A small network was shown many inputs. Here are its activations along a few directions, one row for each input.
Each table varies a few parts of the input and shows all the possible inputs, shuffled.
A made-up example of a description, with smaller parts first: ring(5) and (point or (values(2) and line(4)) or line(9)).
Shared parts are said once, and a part with two or three values counts as separate values.
In the rows, 128 means zero.

Other details of the inputs shift rows strongly along three fixed directions, in all tables alike. That doesn't count.

Table:
x1: [112 119 144 155 127  92  93 129 132 119 115 183 104 116]
x2: [121 111 153 182 132  77  71 126 125 107 100 191  80 100]
x3: [172 162 156 125 156 124 112  97 128 132  97 120  99  93]
x4: [177 138 162 121 153 144 114  88 124 122  82  70  99 123]
x5: [179 163 148 114 154 133 123  98 131 131  98 109 100  90]
x6: [125 184 119  68 123 119 155 122 152 124 145 145 172 125]
x7: [ 83 103 110 149 105 111 129 161 124 121 155 166 144 147]
x8: [ 76  91 108 145 103 101 122 162 132 120 158 182 146 146]
x9: [140 182 124  66 130 128 150 114 151 129 140 130 162 119]
x10: [100  81  99 160 111 149 142 161 109 142 153 115 136 153]
x11: [160 166 156 122 148 109 103  97 141 124  99 149 101  96]
x12: [149 179 124  74 135 140 155 116 143 131 132 117 157 116]
x13: [111  93  98 152 119 158 146 151 112 143 153  99 136 149]
x14: [147  76 155 178 143 134  96 116 107 119  90  90  77 137]
x15: [149 174 159 118 142  86  98 102 142 117 101 174 112  96]
x16: [102 173 122  72 107  92 141 133 158 121 149 183 174 129]
x17: [144 172 111  76 125 164 175 126 131 142 149  87 168 134]
x18: [150  89 140 187 144 140 100 123 111 137 104 112  69 110]
x19: [120 142 124  79 114 148 162 125 133 128 138  84 173 168]
x20: [135  82 120 138 129 186 154 132 106 139 128  36 132 168]
x21: [119  81 104 164 124 172 147 151 101 142 149  82 124 143]
x22: [145  99 107 149 138 172 148 135 112 143 139  71 116 129]
x23: [ 72  96 118 145 105  85 109 156 133 114 147 202 139 137]
x24: [ 85 116 114 133 107 108 128 152 136 125 153 175 151 148]
Each input here is: values(4) and (point or line(5)).
The inputs of x3 and x10 match in every part but the values(4) part. If x12 is changed in the same way as x3 into x10, which row does it become? -> x5

Table:
x25: [150 170 162 111 136 103 123 104 135 113  85 141 106  98]
x26: [188 135 174 168 162 131  94  99  97 101  74 109  62  92]
x27: [118  95 110 178 106 120 123 151 104 135 144 125 113 119]
x28: [ 81 104 123 100 104 100 134 151 131 114 157 160 177 163]
x29: [152  40 121 199 157 170 118 141  99 152 134  83  72 116]
x30: [ 84  65 106 141 110 142 139 160 129 131 165 157 135 140]
x31: [150 148 158 121 139 101 108 103 130 115  82 140  90  96]
x32: [142 170 110  91 125 179 173 135 124 137 164  95 164 113]
x33: [112  98 123 149 128 143 134 143 100 113 120 105 132 144]
x34: [125 198 115  55 119 130 153 111 154 147 143 132 171 139]
x35: [142  86 137 210 156 155  95 127 110 147 113 118  72 117]
x36: [147 147 138 149 142 118  99 104 129 142  97 137  96 111]
x37: [179 226 144  32 154 138 167  90 138 123 119  81 186 121]
x38: [156 170 153 107 160 125 107  93 148 140 114 157 112 106]
x39: [125 151 164 109 133  99  92 104 142 116 107 167 130 137]
x40: [185 210 127  34 147 148 170  90 146 153 127  71 157  99]
x41: [123 140 159  98 128  97 105 115 138 100 103 168 132 119]
x42: [ 85 112 121 158 105 116 126 145 125 134 134 147 134 161]
x43: [140 169 138  85 128 128 135 110 144 141 122 121 135 144]
x44: [ 93 139  79  84 100 150 181 151 129 139 158 115 185 149]
x45: [105  76 130 153 128 122 120 145 111 122 133 113 133 147]
x46: [142 187 123 100 155  95 106  79 179  84 134 147 128 122]
x47: [170 167 137  70 138 136 153 106 139 141 120  84 138 119]
x48: [129 162 141 117 120  97 126 126 131 107 100 160 124 119]
x49: [152 148 156  95 124 104 112 106 152 116  93 145 107 103]
x50: [125 112 114 112 134 166 164 143 110 137 150  56 167 157]
x51: [171 125 139 164 150 116 110 110 112 133  89 116  84  89]
x52: [110  62 111 164 106 162 132 150 123 151 141  92 113 172]
x53: [149  95 118 128 128 177 152 132 113 143 120  57 106 134]
x54: [184 112 156 185 156 117 101 111 104 127  75  97  61  97]
x55: [145 195 129  69 132  94 138 109 151 130 118 151 157 103]
x56: [114 115 111 104 125 182 175 144 110 132 147  55 171 158]
x57: [ 94 111 138 123 117 112 118 138 123 105 122 148 140 140]
x58: [129 130 125 108 124  96 115 135 145 132 126 151 127 113]
x59: [116 162 118  89 117 123 164 141 121 111 159 129 183 154]
x60: [ 97 102 114 164 113 112 123 163 112 126 171 165 138 122]
x61: [115 126 135 128 138 105 124 132 137 130 141 166 132 108]
x62: [134 177 157 108 130  89 108 101 148 126 101 165 118 126]
x63: [136 206 132  59 142 145 156 102 157 146 148 137 174 126]
x64: [ 96  91 113 161 125 119 130 159 122 132 156 159 140 131]
x65: [ 97  49 124 172 103  97 105 161 129 126 130 151 105 145]
x66: [119 196 105  78 115 159 166 133 138 146 184 127 195 143]
x67: [ 74  86 125 157 114 124 111 145 116 125 141 141 142 174]
x68: [115 103  95 124 113 169 188 154 112 150 160  59 161 162]
x69: [211 127 166 152 173 139 107  82 109 142  69  57  50  81]
x70: [193 139 132 104 153 174 133 103 129 147  94  56  93  88]
x71: [ 96 110 108 150 122 131 132 164 120 117 147 168 141 128]
x72: [ 93 110 118 118 101  72 111 151 155 123 140 196 143 126]
x73: [ 60  88  83 154 112  86 114 149 158  65 166 181 137 148]
x74: [105 111 109 170 114 124 118 139 115 140 128 147 121 144]
x75: [158 114 118 160 142 205 154 128  89 144 139  34 121 163]
x76: [133 151 131 158 116 119 106 119 120 136 123 141 103 116]
x77: [196 126 159 180 180 130  92 106 111 129  89 119  66  71]
x78: [162  66  97 136 146 221 178 137 111 170 166  27 125 134]
x79: [104 159 105  96 131  65 124 115 179  71 162 177 161 131]
x80: [157 171 122  83 133 149 134 109 152 152 124 104 137 129]
x81: [128 150 134 103 125 101 118 118 138 122 109 158 118 100]
x82: [110 115 127 137 111 102  97 130 150 135 125 176 118 134]
x83: [101  57  93 196 113 146 131 166  98 131 126 120 104 137]
x84: [121  97 102 129 135 186 168 147 115 147 156  84 138 130]
x85: [ 88  72  88 127  92 144 145 168 132 136 155 133 145 148]
x86: [184 121 146 186 142 141  95 105  99 130  83  93  50  69]
x87: [152  96 142 157 157 135  99 118 117 127 104 142  73  93]
x88: [104 134  84 124 123 180 169 158 125 150 178 111 183 167]
x89: [ 98  99 163 148 109  84  82 119 143 107 113 198 124 149]
x90: [106  82 119 213 106 138 107 155  96 136 138 115  94 152]
x91: [130 158 153 150 128  92 102 118 132 121  97 167 107 130]
x92: [136 130 141 126 141 130 111 108 147 142 132 158 114 121]
x93: [107 134 142 156 104  67 102 144 122 107 128 181 118 117]
x94: [113 126 112 114 128 187 165 137 116 148 152  56 174 180]
x95: [ 82 106 146 108  94  81 109 137 147  91 125 206 154 144]
x96: [ 79 104 115 149 114 116 129 161 128 117 147 186 143 126]
x97: [100 181 162 111 127  62  92 114 141  98 107 211 149 140]
x98: [115 172 119  95 100 129 163 145 128 118 147 122 160 132]
x99: [181 126 154  96 141 153 137  96 133 129 111  74 132 123]
What do these inputs look like to the network? -> values(3) and (point or (line(4) and line(6)))
The inputs of x96 and x64 match in every part but the values(3) part. If x87 is changed in the same way as x96 into x64, which row does it become? -> x29
The inputs of x67 and x57 match in every part but the values(3) part. If x74 is changed in the same way as x67 into x57, which row does it become? -> x83
Start at x57 and move only the line(4) part, one step at a time. The first step leads to x31. Which rows follow, in order? -> x81, x84
Change only the line(6) part in x63. List by row number the other rows that result. -> x35, x38, x66, x88, x92
Start at x52 and move only the line(6) part, one step at a time. The first step leads to x43. Which rows follow, in order? -> x62, x42, x91, x90
